These are the activations of a small network on made-up records, seen along a few directions, one row for each record.
After each row come some of the record's fields: S, E, K, G.
A field that a record lacks is left out.
The largest differences between rows may come from other fields.
In the rows, zero is written as 500.
Random noise pushes rows far along 2 fixed directions. That doesn't count. These rows show it; they differ only by the noise:
[473 745 498 497 705 708 479 543 362 515 588 733 518 547 439 390 461]
[427 678 536 508 570 726 531 495 342 547 627 804 479 545 445 410 404]
[511 561 550 519 442 508 517 523 483 505 509 513 359 479 454 497 550]
[540 587 532 514 501 484 490 549 503 486 481 457 370 475 452 493 589]

[448 361 495 411 348 478 441 371 581 526 550 479 441 445 445 664 516] : <S:s2 K:k2 G:g1>
[592 277 565 721 192 332 648 525 509 510 512 394 392 491 611 511 387] : <S:s4 E:e1 K:k1 G:g1>
[508 688 487 457 566 607 435 476 444 542 578 617 362 468 371 498 542] : <S:s3 E:e2 K:k1>
[537 692 453 435 671 578 393 523 486 506 531 547 428 470 389 487 593] : <S:s4 E:e2 K:k1>
[587 483 547 684 510 394 608 640 484 429 457 386 505 544 621 392 467] : <S:s4 E:e1 K:k1>
[396 420 546 416 217 569 487 289 495 630 655 685 293 396 362 673 453] : <S:s6 K:k2>
[585 570 501 623 567 478 550 575 462 472 522 459 465 511 555 409 492] : <S:s1 E:e1 K:k1>
[391 499 540 369 354 578 468 414 501 532 527 600 394 488 374 596 525] : <S:s2 E:e2 K:k1 G:g1>
[443 605 532 483 470 608 503 455 442 549 606 673 405 482 417 489 489] : <E:e1 K:k1>
[561 593 455 581 641 570 492 561 412 500 550 589 571 541 515 410 426] : <S:s4 E:e1 K:k1 G:g1>
[461 573 490 434 739 492 483 580 518 416 391 416 677 557 556 448 547] : <S:s5 K:k2>
[451 564 539 391 458 465 460 493 575 477 446 423 365 460 397 567 665] : <S:s1 E:e1 K:k1>
[410 673 517 397 525 682 479 454 420 555 587 727 399 504 368 483 517] : <S:s1 E:e2 K:k1>
[484 435 474 460 445 482 474 481 547 507 483 478 525 494 495 524 542] : <S:s4 K:k1 G:g2>
[490 697 514 422 663 502 447 595 517 428 379 412 470 517 426 468 661] : <S:s3 E:e2 K:k1>
[541 564 499 575 533 506 534 594 424 482 474 510 536 573 518 427 432] : <S:s3 E:e2 K:k1 G:g2>
[445 543 406 369 751 563 386 470 520 479 469 509 745 515 510 513 525] : <S:s6 K:k2 G:g2>
[540 524 475 570 530 530 497 465 458 531 591 563 475 479 514 492 427] : <S:s3 K:k2>
[524 506 471 527 508 485 489 523 503 495 489 484 561 520 509 487 493] : <S:s4 E:e1 K:k1 G:g2>
[465 546 593 527 428 469 572 566 484 451 439 462 423 529 494 473 543] : <S:s3 E:e1 K:k1>
[426 570 551 450 451 574 521 491 460 511 497 601 457 513 441 494 481] : <S:s6 E:e2 K:k1>
[580 601 445 514 688 509 407 501 513 496 543 467 494 442 469 503 562] : <S:s6 E:e1 K:k2>
[519 761 454 551 802 714 501 566 325 512 603 729 602 571 508 321 388] : <S:s5 E:e2 K:k1>
[393 453 525 458 347 616 543 363 428 603 644 721 435 476 478 550 376] : <S:s5 K:k2>
[533 545 531 530 505 448 521 560 530 467 459 422 407 480 498 471 596] : <S:s4 K:k1>
[383 589 493 373 511 679 460 382 449 581 634 746 446 483 391 540 488] : <S:s1 K:k2>
[376 483 541 423 360 570 544 465 458 533 517 621 478 542 467 525 468] : <S:s1 E:e2 K:k1 G:g2>
[526 516 490 438 501 371 420 533 603 454 416 298 403 442 435 576 693] : <E:e1 K:k1 G:g1>
[540 484 550 598 393 448 584 518 480 502 519 463 391 484 541 467 488] : <S:s5 E:e1 K:k1>
[516 431 481 559 423 528 508 421 468 554 642 590 451 462 516 542 390] : <S:s2 E:e1 K:k2>
[485 371 481 529 369 532 508 395 487 557 623 587 493 488 501 580 352] : <S:s2 K:k2 G:g1>
[530 390 518 500 493 285 519 584 642 390 303 185 572 500 583 515 676] : <E:e1 K:k1 G:g2>
[440 477 576 558 289 551 616 460 426 551 596 644 365 503 503 485 402] : <S:s1 E:e1 K:k1>
[362 430 629 499 221 529 651 445 459 539 522 629 391 513 515 497 435] : <S:s5 E:e1 K:k1>
[383 442 564 489 368 601 572 451 428 529 558 687 522 533 502 496 434] : <S:s4 E:e1 K:k1 G:g2>
[631 462 480 608 492 316 490 583 590 441 449 252 411 460 540 519 570] : <S:s4 K:k1>
[723 583 388 653 727 435 418 552 493 481 560 370 496 454 544 463 506] : <S:s3 K:k2>
[389 340 586 536 359 449 652 550 495 444 404 471 651 600 637 441 445] : <E:e1 K:k1 G:g2>

Here are new rows. What are their fields?
[545 521 504 499 486 481 466 495 513 495 488 451 428 465 462 540 517] : <S:s6 E:e2 K:k1>
[522 526 504 569 642 451 542 644 482 407 394 398 680 596 599 392 493] : <E:e1 K:k1 G:g2>
[606 637 418 585 794 545 424 539 457 482 576 513 595 489 523 430 478] : <S:s6 E:e1 K:k2>
[386 447 530 398 258 592 502 377 467 593 572 679 396 480 395 596 474] : <S:s4 E:e2 K:k1 G:g2>
[437 536 540 562 493 595 593 527 417 508 562 670 531 558 553 399 393] : <S:s4 K:k1>
[354 396 495 415 427 634 528 355 446 577 578 722 654 532 535 535 333] : <S:s5 K:k2 G:g2>
[402 415 551 469 514 501 575 560 502 404 367 472 712 622 605 440 448] : <S:s2 E:e2 K:k1 G:g2>
[558 641 390 384 777 530 332 533 542 469 437 438 607 492 437 490 619] : <S:s4 E:e2 K:k1 G:g2>
[473 448 564 547 241 470 552 432 491 555 597 550 292 444 453 567 483] : <E:e1 K:k1>
[627 583 480 593 607 459 490 595 482 467 475 414 458 494 508 441 526] : <S:s4 E:e2 K:k1>
[416 495 524 471 474 563 545 456 478 520 543 603 508 518 517 495 460] : <S:s1 K:k2>
[550 620 443 477 590 558 392 434 485 553 613 562 387 429 390 552 541] : <S:s3 K:k2>
[554 399 569 648 339 429 617 549 470 486 497 463 415 517 579 468 412] : <S:s4 E:e2 K:k1>
[451 397 535 538 234 576 554 370 436 611 662 725 406 475 464 550 348] : <S:s4 E:e1 K:k1 G:g2>
[571 628 459 455 693 470 382 514 551 457 461 374 446 438 422 551 660] : <S:s3 K:k2>
[695 332 483 671 393 232 511 529 602 463 451 178 387 424 587 584 526] : <S:s3 K:k2>
[659 703 474 621 829 409 493 728 485 377 374 294 576 555 568 336 595] : <S:s3 E:e1 K:k1>
[533 606 511 546 578 564 505 523 438 494 541 559 469 503 483 445 473] : <S:s6 E:e2 K:k1>
[569 682 489 511 794 444 497 709 501 386 336 334 604 574 556 354 600] : <S:s5 E:e2 K:k1>
